A small network was shown many inputs. Here are its activations along a few directions, one row for each input.
Each table varies a few parts of the input and shows all the possible inputs, shuffled.
A made-up example of a description, with smaller parts first: one of 4 places along a line, together with either a single point or one of 9 places around a ring or (one of 3 separate values, together with one of 5 places around a ring).
Shared parts are said once, and a part with two or three values counts as separate values.

Rows:
R1:  51 -89 -27  11  53  -5  12  24  89  41 -66 -69   2
R2: -33 -14  -5  42  42 -30 -26   7 -16  10   2 -23 -44
R3:   3  31  20 -40 -43  16  19   6  -2  -6  10  20  30
R4: -13  27  28 -29 -34  25 -11  11 -35 -10   5  10  21
R5:  -4  34  18 -28 -44  29   2  -1 -23 -16  12  20  22
R6:  17  30  17 -40 -38  22  28  -7  -1   3  17  27  33
R7:  20  22  18 -33 -44  15  40   6  -3   6  16  41  47
R8: -16 -16 -23  34  35 -30 -27 -10 -18 -12   9  -4 -44
R9:  48 -53  30 -59  -8  53  23  56  57  66 -68 -61  47
R10: -10  -3 -39  35  20 -26  -7 -27  19 -40  13   3 -21
R11: -29  19  48 -16 -10  39 -19  23 -57  25  -7   3  -2
R12:   6  -5 -36  30  13 -40   4 -24  29 -32  18   2  -9
R13: -31 -21 -11  37  38 -28 -25  -9 -13   1   2  -8 -46
R14:  22   6 -41  40  18 -32  15 -29  38 -23  10   2  -9
R15: -31  16  44 -36 -16  26 -21  16 -49  22   0  11  -5
R16: -18  19  34 -28 -20  33 -18   6 -52   7   6  17   5
R17:  -8  -3 -30  40  24 -29 -14 -24  -3 -31   5  -4 -28
R18:  24   0 -44  41  13 -38  26 -24  40 -11  19  14   2
- Changing only one part turns R7 into R18. The same change can be made to R6. Which row results? => R14
- What is each input in this table made of? => one of 2 separate values, together with either a single point or one of 8 places along a line

Rows:
R19:   8 -20 -34  33  22 -28  -2 -18  20 -12   7  -9 -25
R20:  29 -11 -40  31  20 -39  15 -23  28 -19  16  11  -1
R21:  -6 -19 -18  24  41 -20 -35 -19  12 -34 -13 -20 -36
R22:   1 -13 -25  45  31 -41  11   2  18  22  -2 -22 -26
R23: -16 -23 -16  46  41 -31  -4   0   1  36 -12 -31 -41
R24:  18 -10 -33  50  14 -42  27  -8  29  16   4  -2 -10
R25:   9 -15 -32  49  20 -28  24  -7  24  20   2 -10 -28
R26: -20 -27 -21  29  50 -18 -36 -10   8 -22 -13 -24 -31
R27: -13 -22 -29  32  46 -27 -18  -8   8  -4  -1 -23 -22
R28:  -50   96   77  -64  -90   54  -14    7 -108   -4   38   63   28
R29:  26 -11 -35  27   9 -33  -7 -30  39 -53   3   7  -4
R30: -42  95  67 -68 -90  57  -6  15 -96 -10  46  76  34
R31:   24   -1   76 -115  -51   93   25   56    0   64  -44  -22   69
R32:  20  -8 -46  40  20 -38  33 -13  34  -5  15   7   4
R33:  22  -9 -43  33  13 -31   1 -26  41 -41  13   3   6
R34:   45    3   64 -116  -80   95   49   42   21   54  -33   -2   79
R35:  -4 -31 -15  34  43 -18 -51 -11   2 -26 -15 -13 -34
R36:  -5 -22 -33  25  35 -18 -23 -20  24 -29  -3 -15 -25
R37:   8 -17 -35  24  39 -26 -15 -21  24 -31   2   1  -7
R38:  10 -18 -30  32  21 -21 -21 -27  25 -42  -2  -5 -20
R39:  -5 -17 -22  32  44 -24 -26 -16  10 -25  -6 -22 -26
R40:  15 -13 -38  34  20 -29  -8 -23  34 -36   8  -3   0
R41:  -25  102   68  -60 -105   42   14    3  -87  -21   55   82   53
R42: -11 -24 -23  49  39 -29 -12   1  -5  23  -7 -33 -36
R43:   6 -13 -45  22  21 -32   6 -20  33 -19   7  -5 -14
R44:   2 -16 -28  29  31 -20 -29 -20  21 -40  -4 -15 -28
R45:   15  -13   84 -113  -49   98   17   58   -8   69  -52  -21   60
R46:  -63   87   88  -60  -71   51  -28   28 -117   -4   32   53   16
R47:   36   -1   65 -122  -61   93   40   55   15   56  -38    1   82
R48:   2 -25 -24  38  30 -29 -13 -19  11  -4   7 -16 -23
R49:  12 -14 -33  40  18 -36  29 -19  28   2   7  -5 -18
R50:  -3 -15 -40  36  24 -32  16  -9  27   2   1 -12 -19
R51:  -44  103   62  -74 -100   53    5    5  -86  -18   46   74   37
R52:  25 -11 -36  40  17 -39  42 -11  34   9  12   7 -14
R53:  -8 -29 -19  51  35 -36  -1   4   6  10  -6 -18 -27
R54:  -54   88   86  -54  -80   50  -22   19 -116   -3   37   61   30
R55:  -1 -20 -31  41  30 -34  10  -3  10   7  -2 -19 -29
R56:  -9 -19 -18  46  41 -33   6  -3  10  31  -1 -21 -32
R57:    5  -14   80 -114  -44  104    4   65   -7   74  -53  -31   57
R58:   37   -1   71 -117  -60   95   29   58    7   62  -40   -9   68
R59:  17 -13 -32  27  21 -24  -9 -31  30 -49   2   0 -13
R60: -13 -38 -14  40  43 -29 -25  -2  -3  -4  -9 -17 -34
- Changing only one part turns R55 into R42. The same change can be made to R48. Which row results? => R60
- Changing only one part turns R57 into R58. The same change can be made to R23. Which row results? => R25
- What is each input in this table made of? => one of 6 places along a line, together with either one of 2 separate values or one of 5 places along a line
- Start at R33 and move only the place on the line of 6, one step at a time. The first step leads to R40. Which rows follow, in order? => R37, R36, R39, R26
- Start at R59 and move only the place on the line of 5, one step at a time. The first step leads to R40. Which rows follow, in order? => R43, R49, R24

Rows:
R61:  20 -14 -20  14  -2 -18   3 -21  29 -27  -2  -6  -5
R62: -23  38 -30  48 -17 -47   6 -39  -8 -34  32  35 -19
R63:  11 -22 -14   1  22   5  -2  -1  11  -9 -22 -18   2
R64:  -26   71   84 -101  -80   79   -5   31  -75   17   15   42   58
R65: -12  30 -26  27   4 -26  -4 -25 -11 -38  30  16 -27
R66:  29 -29  -8  -5 -12  -3  32   8  47  13 -20 -21  19
R67: -26  35 -33  33   1 -30   9 -28 -28 -26  36  29 -38
R68:  10  -1 -25  26  -2 -30   2 -30   7 -35  30   9 -16
R69: -44  32 -14  53  11 -21 -32 -32 -39 -14  24  18 -48
R70: -26  12 -12  35  18 -38 -10 -20 -34 -31  23   8 -24
R71: -33  12 -16  34  24 -19 -30 -19 -43 -23  22   9 -42
R72: -23  -8  -9  33  28 -25 -34  -3 -26 -22  16   2 -34
R73:  23 -26 -18  -9  18   6  11  -6  30  -8 -15  -7   2
R74: -14 -33  -4  11  30  -8 -28  -2  -5  -6  -9 -15 -31
R75:  30 -19 -15 -10   5   1  20   3  45   9 -14   0  33
R76:  -1 -24  -3  -9  18   6 -13  13  35  17 -21 -33  16
R77:   9 -31  12  -9  14   5  19  30  23  39 -23 -25  13
R78:   8 -39   8 -10  12   9 -14  34  11  45 -34 -30  -2
R79:  -10   72   77 -103  -92   76    5   27  -63   12   18   50   60
R80:  39 -21  -3 -10  -6  16  49  13  47  44 -19 -19  13
R81:  21   3 -18   7  14  -5  -7 -16  24 -21  -4   3  -2
R82:  10   5 -19  28  13 -37  -6 -13  -7 -36  19   9  -5
R83:  23 -28  -5  -1   7   2   6  11  34  11 -23 -18  24
R84:  -10   68   77  -90 -100   77   25   17  -53    8   26   56   59
R85: -41  29  -9  49   8 -36  -7 -34 -28 -19  32  22 -35
R86:   2 -36   2   6  29   6 -21  24   9  23 -29 -18   8
R87:  32 -25 -20  -4   9   1  18 -20  34 -19 -19 -12   6
R88:  40 -21   3 -16   6   3  28  25  37  48 -25 -22  18
R89: -12  22 -35  45  -5 -22  18 -30  -7 -37  42  31 -19
R90: -15  19 -17  31  27 -20 -13 -14  -8 -27  21   9 -16
R91:  11 -25  15 -14  14   4  21  24  35  50 -22 -39   8
R92: -44  59  96 -86 -73  83 -11  41 -90  26  10  43  41
R93:   1 -32  -9   6  28   4 -32   8   3   0 -23 -14 -14
R94:  31 -19  -3 -18  -4  12  18  20  39  31 -25 -28  13
R95:  -1 -15  -6  15  16 -14 -18  -7  13 -20 -11 -22 -18
R96:  10 -39  17  -7  17   3   1  28  11  57 -36 -43   2
- Changing only one part turns R91 into R88. The same change can be made to R77. Which row results? => R94
- What is each input in this table made of? => one of 4 places along a line, together with either a single point or one of 8 places along a line
- Change only the place on the line of 8 in R93. List by row number the other rows that result. => R69, R71, R72, R74, R78, R86, R96
- List by row number the other rows that have the place on the line of 4 in common with R62. => R61, R66, R68, R75, R80, R84, R87, R89
- Change only the place on the line of 4 in R92. List by row number the other rows that result. => R64, R79, R84

Rows:
R97:  -39  -19  -86  108   88 -114   -8  -46   22  -16   11  -35  -88
R98:  11 -49 -32  -3  14   8  35  10  83  85 -18 -80  16
R99:  36 -30 -29   9   8  27   4  -3  95   3 -59 -95   4
R100:   8  30 -42 -58 -30  22  -2 -44  27 -83  11  52  19
R101:  50  48  11 -23 -43 -10  77  22   1  34  39  68  40
R102:  46  -9   6  -8 -54 -13  62 -21 -23 -17  16  88  20
R103:  -7  41 -23 -42 -81   8  84   7  27  16  45   1  55
R104: -40  47  56 -53 -47  58 -40  26 -20  -5 -25 -65 -11
R105:  11 -60 -32 -22  78  12 -29 -28  86 -43 -45 -35 -22
R106: -31 -28  88 -18  -8  18 -10  18 -88  26 -19  41 -18
R107:  43  61 -17 -36 -85  30  30 -33  32 -41  21 -15  38
R108: -74  25  47 -50 -35  54   2  40 -32  80   5 -44  15
R109: -108   55  -22   99   26  -41  -58  -16  -93  -13   53    1 -104
R110:   58 -104   -2   38   49  -15   29  -12   22   34  -52    0   -5
R111: -16  -6  60  -3  17  12 -98  33 -74 -22 -23  28  21
R112: -39  69 -68  98 -16 -78  22 -51 -22 -71  98  53 -60
R113: -52   5  30 -69  17  65 -73  -6 -49 -45 -10 -15 -19
R114: -22  32  76 -31  -1  26   8  72 -64  88   1  17   2
R115:  66 -47 -20  13  40 -20  38  47  48 104 -24 -18  -2
R116:  45  22   6   2 -14 -21 -27 -26  -8 -79  15  78  65
R117:  55 -81  -8  47  78 -25 -46  11  31 -35 -39 -24  34
- What is each input in this table made of? => one of 3 separate values, together with either a single point or one of 6 places around a ring
- Changing only the choice among 3 separate values turns R112 into R109. The same change can be made to R101. Which row results? => R114
- Change only the choice among 3 separate values in R102. List by row number the other rows that result. => R106, R110
- List by row number the other rows that have the choice among 3 separate values in common with R97. => R98, R99, R105, R110, R115, R117
